Here are a small network's activations along a few directions, averaged over the inputs that share one value of a field.
Values that are neighbours, or in one group, have similar rows; names and order tell nothing.
(in the rows, 500 means zero)
Random noise pushes rows far along 9 fixed directions. That doesn't count. These rows show it; they differ only by the noise:
[505 722 468 861 462 595 631 577 489 421 472 558 367 403 606 413 523 429
 507 500 705 450 496 340 423]
[386 573 590 564 411 474 430 603 414 495 483 456 450 480 524 331 388 528
 399 522 583 365 580 430 460]
[453 449 590 361 499 552 406 414 551 668 559 622 508 490 386 532 486 466
 550 521 474 609 400 663 502]
[427 457 649 446 543 684 414 696 499 674 345 691 444 497 702 596 483 591
 547 308 506 560 516 586 372]
[509 600 415 561 195 656 755 506 388 250 619 558 385 504 508 377 472 613
 561 466 465 789 522 462 320]
[505 391 448 356 609 539 613 465 549 464 345 543 518 528 398 625 500 389
 464 502 404 391 512 378 532]
[411 492 584 510 441 399 399 613 444 640 458 468 502 490 545 330 473 536
 430 520 515 417 569 576 351]
[534 522 407 466 363 513 657 442 456 340 517 473 493 501 407 454 474 488
 456 520 445 537 532 407 457]
[401 676 533 631 538 561 515 638 507 467 458 539 287 524 628 398 530 469
 432 572 636 366 593 380 419]
[484 425 396 456 611 474 686 440 576 477 395 540 461 530 352 497 586 318
 498 623 429 393 496 403 436]
[389 564 552 605 543 455 523 449 474 472 604 448 398 516 402 427 413 435
 503 761 565 483 469 430 592]


Values of Mubig:
e12: [400 292 561 535 719 442 495 565 557 605 368 506 532 512 505 431 491 454
 536 461 487 316 477 544 485]
e2: [560 519 506 538 406 607 470 535 602 585 456 637 589 363 532 440 615 498
 585 228 577 504 458 575 409]
e15: [474 604 595 530 363 416 362 432 472 447 626 388 557 399 370 278 406 499
 415 576 627 375 476 443 635]
e3: [550 529 474 241 225 591 423 375 536 468 621 563 546 467 314 407 544 562
 478 330 402 647 462 631 422]
e10: [454 358 520 381 638 524 565 484 539 414 508 483 499 560 478 590 427 533
 597 585 446 539 461 441 644]
e6: [409 637 605 606 473 540 340 372 447 462 875 450 448 500 490 480 353 598
 633 679 641 736 364 576 773]
e18: [440 663 561 397 425 579 382 648 514 400 453 484 349 539 619 394 490 605
 388 449 579 336 647 377 518]
e7: [431 488 539 647 397 484 480 438 377 447 572 548 567 443 401 397 394 458
 521 444 567 514 426 521 532]
e11: [546 487 421 607 396 468 621 458 380 379 516 397 593 434 444 543 407 522
 514 507 451 584 498 395 550]
e17: [555 394 297 401 481 625 752 421 552 297 391 633 595 504 329 489 566 306
 492 298 469 339 485 342 443]
e4: [490 678 550 405 401 473 331 542 497 534 628 459 362 548 572 397 594 610
 410 567 534 531 588 582 433]
e16: [382 332 501 370 390 471 470 485 554 551 507 568 554 514 299 189 485 435
 503 405 492 330 483 592 370]
e5: [422 315 582 576 488 350 450 535 379 606 484 442 630 495 418 405 382 493
 512 543 433 442 470 586 436]
e8: [488 675 500 453 353 546 430 555 447 390 573 450 356 574 574 441 514 616
 388 472 498 548 615 492 454]
e9: [558 392 496 485 445 511 548 383 419 430 518 481 612 501 389 634 376 514
 556 415 407 646 430 515 633]
e1: [324 443 495 358 387 575 591 554 499 334 501 526 453 518 380 256 482 506
 507 477 475 405 567 413 405]
e14: [339 628 590 632 473 500 377 652 429 548 482 522 311 542 618 316 520 508
 466 535 605 347 615 488 396]
e13: [397 461 523 318 521 525 371 392 584 576 595 626 471 569 290 392 507 355
 489 492 547 387 451 619 521]
Mubig is arranged as a ring.
Name the neighbours of e13, in listed order. -> e7, e17
Name the neighbours of e3, in listed order. -> e18, e4
Name the neighbours of e9, in listed order. -> e5, e14
Name the neighbours of e2, in listed order. -> e15, e1
